These are the activations of a small neural network, seen along a few directions. Each row is one input.
In each table, some parts of the input vary, and every possible input appears once, in random order.
A made-up example of a description, with smaller parts first: ring(8) and (point or ring(11) or (values(3) and line(6))).
Shared parts are said once, and a part with two or three values counts as separate values.

Other details of the inputs vary at random and push rows far along three fixed directions, the same in every table; ignore that.

A family of inputs:
r1: [ 10 -47  11  25   2  14  34 -46 -31  13  66]
r2: [-24  53 -27 -28  28   0  -1   8  11  47  11]
r3: [-26  20   8 -52  15  -2  -7   9   8  11 -14]
r4: [-12  54 -16 -18 -12 -18   1   6  64  24 -10]
r5: [  0  61 -28 -43   0   6   4   2  55  30 -13]
r6: [-20 -20   7  14  17  -2   0  -4 -57  -4  -8]
r7: [ 47 -24  35 -22 -66 -15  40  -8  35 -33  22]
r8: [ -3 -59  38   8 -14   8  36 -22 -37 -21  57]
r9: [-46  26   6 -48  15  15   4   8   1  14 -16]
r10: [ 45 -18  32  -8 -79   3  48  -3  39 -33  27]
r11: [-25 -23   8  23  35   7   1   8 -39 -11 -12]
r12: [  6 -68  35  16 -17  21  24 -15 -27   5  61]
r13: [ 53  30 -21  11 -35 -40 -23  22  17 -48 -70]
r14: [ 63  19 -16   5 -24 -24 -37  21  37 -44 -63]
r15: [-22  15   8 -24  -7  10  59 -14  31  39  60]
r16: [-49  39  -1 -34  24   9   2  36  19  14   4]
r17: [ 11  -1 -25  64  28  -9 -45 -13 -36   6 -34]
r18: [  3  10  21 -47 -62  11  43  11  56   9  44]
r19: [ 12  -8 -11   4 -10  -6 -18   7   2 -12   5]
r20: [  4  -8   0 -13  -7 -16  -4  -8 -11 -21 -16]
r21: [ -3  -4 -11  35  28   0 -31  20 -47 -14 -22]
r22: [-14 -25  14  16  24  24  -1  -1 -39 -13 -11]
r23: [ 25 -43   5  52  -8  -4  -5 -41 -21  -5  23]
r24: [ 44  34 -26  19 -27 -15 -28  -8  51  -8 -58]
r25: [-66   1  -2  -3  49  23  -6  25 -25  36  21]
r26: [ 14 -13 -28  51  19  -6 -43  16 -43 -13 -34]
r27: [-39  36  -6 -50  24   5 -16  29  14   9  15]
r28: [ -5 -20 -14  38  30 -11 -20   0 -40 -25 -61]
r29: [-47   8   6 -11  56  21 -22 -10 -10  54  23]
r30: [ 65 -22  -2  22 -28  -9  15 -33  20  -6   5]
Each input here is: ring(5) and (values(2) or line(4)).
The inputs of r26 and r19 match in every part but the ring(5) part. If r6 is changed in the same way as r26 into r19, which row does it become?
> r20
Change only the values(2) part in r30. List by row number the other rows that result.
> r29
Change only the ring(5) part in r23. List by row number the other rows that result.
> r4, r17, r24, r29
Change only the ring(5) part in r7. List by row number the other rows that result.
> r8, r11, r13, r22

A family of inputs:
r31: [-33 -13   5  18  30  17   0  10 -33  17  39]
r32: [-41 -15  15   7  29  21  17   6 -38  13  17]
r33: [ 23 -23 -17  36  32   5 -35 -24 -26  -2 -23]
r34: [-13  31  12 -54 -44 -10  37  26  43  -1  24]
r35: [ 54  19 -12  -6 -50 -32 -17  14  40 -46 -52]
r36: [-22  45 -23 -10  24   3 -19  31  17  22 -18]
r37: [ 53 -36   2  41 -36 -18  -4  -5  -6 -33  10]
r38: [  8 -21  21  13 -38  -1  36 -15  21   5  41]
r39: [ -4 -23   0  39  21   6 -16  -8 -33 -17 -35]
r40: [ 13 -36  36 -18 -27   7  44 -35   4  -7  40]
r41: [  8 -20 -12  29  27   3  -7 -20 -33  -9 -39]
r42: [-56  52  -7 -49  29  -3   3  10   8  32  -6]
r43: [ 12  32 -31  -8  13 -24 -51  31   4 -25 -66]
r44: [ -1  38 -25 -23  27   3 -46  19  22  16 -33]
r45: [ 57 -30   6  32 -55 -12   3  -6  11 -32   9]
r46: [-25 -16   2   9  30  24  14 -23 -24  32  33]
r47: [ -4  26  23 -73 -37   2  27   8  55   7  23]
r48: [-30  -9   5  16  24   9  13 -20 -31  30  37]
Describe the family of inputs behind these rows.
> values(2) and ring(9)
Change only the values(2) part in r35. List by row number the other rows that result.
> r45
Change only the ring(9) part in r38. List by row number the other rows that result.
> r31, r33, r36, r37, r44, r45, r46, r48

A family of inputs:
r49: [-13 -10 -12   1  43  28 -36  -2   1   9 -15]
r50: [ 42 -15 -30  26   4  11 -38 -17 -21 -27 -42]
r51: [ 40  -6  21   2 -59 -27  -7  -4  20 -27  -8]
r52: [ 42 -23  15  10 -42 -29  50 -14  12 -21  22]
r53: [  8  35 -10 -28 -22   3  20  -5  28  30   8]
r54: [-25  53 -11 -38  -7 -16  -6  -3  45  41  -1]
r55: [-23  -3  16 -14  21  28  -8  11 -45  16  19]
r56: [-44 -10   5  14  26  -2   4  -9 -36  21   0]
r57: [ 30 -37  18  28   9  -5 -14  -5 -39 -23  11]
r58: [  2 -34  24 -31 -15  10  36 -28  10   4  81]
r59: [ 55   6 -11  12 -55 -21  28  -2  17 -27 -35]
r60: [ 39 -31  21  -8 -63  -1  38   1  -3 -33  13]
r61: [ 10 -32  -7  48   2  -1  -3 -52 -19   1   3]
r62: [-30 -30   6  49  15  29   4  23 -23  12  55]
r63: [-32  15 -29  27  25  22 -20  35 -36  15  19]
r64: [-26  60   3 -37  -9 -19  -3   6  38  32  -3]
r65: [ 41  12  -9 -16 -49 -13   4  14  18 -56 -53]
r66: [ 23  -4 -20  27   5 -18 -63  -3 -11 -14 -55]
r67: [ 33  -6  10  15 -40 -11  37  -6  38 -35 -28]
r68: [ -8  47 -16 -40  17 -15   1   5  37  36  12]
r69: [-24 -25   8 -10  41   1  -7  16 -42  -3  13]
r70: [ 17 -26 -16  28   1  -5 -41 -27 -13 -19 -27]
r71: [-32  43 -15 -11  69  -4 -30  15 -19  33 -11]
r72: [-31  44 -43 -17  54  24 -25  -7  -4  38 -23]
r73: [  2 -22  14 -13 -10   6  55 -44  15  20  79]
r74: [-53 -28   8  43   7  13   1   7 -43  19  68]
r75: [-31   9  -4   5  42  10  -3  16  -5  21 -24]
r76: [-52  16  -8  -1  32  -6  -5  -4 -19   6 -28]
r77: [-18 -12   3  23  42  25  -5 -11 -12  38   7]
r78: [ 21 -14  16  -6 -58 -26  11  -4  19 -52 -22]
r79: [ 29  11 -48  57  15 -24 -50  34 -12 -28 -24]
r80: [ 11 -30   7  28  11   7 -16  11 -16 -46 -48]
r81: [-11  35   1 -52  -1   9 -16  26  56  24  -2]
r82: [  2 -28  32 -29 -37  25  39 -13  -8  18  67]
r83: [ -5 -27  24  -2 -15  28  55 -40  30  27  66]
r84: [  0  56  -6 -34 -13  -2  10  13  25  24  -8]
r85: [  8  49  -2 -18  -5  -7  -3  18  54  18 -25]
r86: [ 12  16   2 -46 -11 -13  -4   9  31   8  24]
r87: [-44 -27  18  10  23  31  45 -18 -60   8  27]
r88: [ 10 -46  10  32 -12 -15 -15  -4 -38 -30 -23]
r89: [ 33  -1  -3  32  17   1 -53  19  -5 -24 -60]
r90: [  4  14  12 -33 -20  -2   4  31  41 -13 -17]
r91: [ 11 -34   4  36  15 -12  24 -19 -37 -28  -6]
r92: [-26  39   0 -71   7 -15   4  31  31 -15  -3]
The inputs of r60 and r88 match in every part but one. If r87 is changed in the same way as r60 into r88, which row does it become?
> r76
Describe the family of inputs behind these rows.
> values(4) and (point or (values(2) and line(5)))
Change only the values(4) part in r50. List by row number the other rows that result.
> r49, r58, r70

A family of inputs:
r93: [-71  36 -23 -56  44  27 -31  34  19  55  58]
r94: [ 58 -49  29  16 -43   3  49 -23 -29  -8  38]
r95: [ 14 -65  29  86 -27  31  68 -37 -17  -5  15]
r96: [-86  16  38 -65  45  16   3  40 -15  22  27]
r97: [-44  14   1 -47  56  13  21  11 -15  27  47]
r98: [-23  69 -51  25   6 -41 -16  12  13   9 -66]
r99: [ -1  54 -34 -22   9 -39 -45  -1  10  21 -62]
r100: [ 15  28 -44  56  16  -9   4  23 -25 -13 -49]
r101: [ 32  18   9 -40 -40  -5  31 -13  95  -9 -11]
r102: [ 14  61 -57  52   0 -16 -52  50  30  -1 -51]
r103: [ 41   4 -16 -13 -66 -47  17 -36  41 -26  -5]
r104: [ 15 -62  -6  76  39   9 -44  -4 -45  -9  25]
r105: [ 21   3   4 -42 -46  11  40 -23  75  -4   4]
r106: [-48 -58  44  10  50  62  23 -32 -54  54  38]
r107: [  9  -7   6   0  -4  -8 -36  33 -27 -27 -59]
r108: [-14  36 -13 -36  18 -25 -41  48  27 -37 -61]
r109: [-63   2  13 -22  45  38 -27  26 -24  71  69]
r110: [ 25  -9 -13  53  27 -40 -43 -30 -35 -16 -58]
r111: [  4 -10  42 -47 -73   4  35   7  15 -33  31]
r112: [ 33   4 -29  16  27   9 -27  -8 -48 -18 -36]
r113: [ 21   1  19 -24 -33  31  25 -32  38   4   3]
r114: [ 42 -14 -31  59  13   9 -78   2 -28 -17 -29]
r115: [ 27 -68  58  17 -20  10  78 -35 -40  -5  90]
r116: [ 30 -62 -28  57  46  14 -11 -22 -86 -29 -12]
r117: [ -3 -24  28 -48 -64  -5  43  11  25 -37  37]
r118: [-57  37   7 -38  47  14 -31  37  20  57  52]
r119: [ -4 -41  -5  48  38 -24 -15 -43 -50 -10  -6]
r120: [ 54  11  21 -15 -46 -10  28 -20  79 -12 -26]
r121: [  8  29  12  -4 -84 -27  48  45  52 -41 -19]
r122: [-52  48  -8 -54  18  -4 -12 -21  -3  38  13]
The inputs of r108 and r104 match in every part but one. If r121 is changed in the same way as r108 into r104, which row does it become?
> r102
Describe the family of inputs behind these rows.
> values(5) and (point or ring(5))
List by row number the other rows that have the values(5) part in common with r103.
> r98, r99, r110, r119, r122
Change only the values(5) part in r112. List by row number the other rows that result.
> r111, r113, r114, r122
